Each row below is a small network's average activation on inputs in which a field has the value named, seen along a few directions.
Values that are neighbours, or in one group, have similar rows; names and order tell nothing.
In the rows, zero is written as 500.
Random noise pushes rows far along 2 fixed directions. That doesn't count. These rows show it; they differ only by the noise:
[471 561 617 499 498 213 372 509 735 396 170 595 544 683 587]
[643 727 553 752 418 654 275 294 443 241 488 406 407 486 497]
[406 543 529 618 457 363 457 402 702 494 368 589 452 516 394]
[503 611 555 641 452 435 376 386 617 385 369 526 455 540 470]


Values of U:
u23: [815 470 507 608 376 597 429 524 263 207 517 420 536 360 796]
u11: [543 403 291 582 285 728 733 612 336 673 798 494 388  88 128]
u13: [248 513 578 513 591 640 651 362 735 687 696 535 344 408 468]
u2: [401 467 485 420 370 445 838 433 533 810 593 416 388 464 218]
u7: [847 783 558 816 507 919 362 375  65 184 717  64 705 463 535]
u10: [572 623 596 330 459 235 335 543 488 514 415 415 377 765 537]
u28: [705 710 395 595 279 628 480 422 522 478 637 356 329 508 542]
u25: [414 626 607 514 629 318 392 478 656 470 397 456 638 651 654]
u20: [428 607 371 617 327 479 713 523 440 690 566 365 386 460 344]
u30: [578 444 563 469 563 556 270 420 560 294 416 670 580 507 434]
u4: [289 189 342 633 488 333 851 565 683 929 603 644 753 383 295]
u18: [595 573 527 747 696 839 307 353 457 358 515 596 370 366 602]
u27: [496 249 454 468 592 551 383 533 600 434 707 555 599 383 481]
u9: [299 418 679 436 411 433 748 466 701 772 362 523 505 587 481]
u21: [610 262 368 619 511 670 647 519 393 611 701 503 384 387 457]
u29: [745 778 576 495 489 618  55 425 307 106 500 317 385 467 788]
u22: [691 639 647 269 466 499 473 674 186 487 315 358 588 817 695]
u3: [226  53 530 289 639 138 594 608 822 852 413 865 607 578 500]
u14: [569 441 530 418 373 463 715 501 478 550 611 512 528 418 348]
u5: [293 464 542 387 508 217 509 488 752 605 490 584 510 504 303]
u26: [325 357 395 523 620 431 486 706 481 470 487 569 437 263 428]
u17: [434 723 479 649 430 589 593 462 516 594 678 366 599 641 517]
u1: [621 463 584 327 593 414 255 647 365 244 403 585 608 524 780]
u6: [540 419 366 367 500 555 412 464 291 445 572 476 396 298 400]
u16: [378 292 292 455 639 601 736 517 244 627 590 663 506 443 298]
u12: [619 660 363 541 643 754 249 403 319 269 691 344 419 411 600]
u8: [510 643 602 216 577 467 339 583 537 185  73 365 547 802 935]
u15: [127 271 495 462 684 306 555 478 899 648 372 852 568 585 318]
u19: [720 585 543 431 315 542 648 639 260 463 534 357 592 511 573]
u24: [638 671 503 479 560 763 536 533 271 514 415 419 498 678 709]
Each value of U is a pair of two hidden parts, and every pair occurs once (6 first parts, 5 second parts).
Changing only the second part turns u19 into u7. u11 has the same second part as u19; what does that change turn u11 into?
Answer: u4
Changing only the second part turns u24 into u14. u21 has the same second part as u24; what does that change turn u21 into?
Answer: u23
Changing only the second part turns u30 into u29. u5 has the same second part as u30; what does that change turn u5 into?
Answer: u10
Changing only the second part turns u9 into u17. u3 has the same second part as u9; what does that change turn u3 into?
Answer: u27
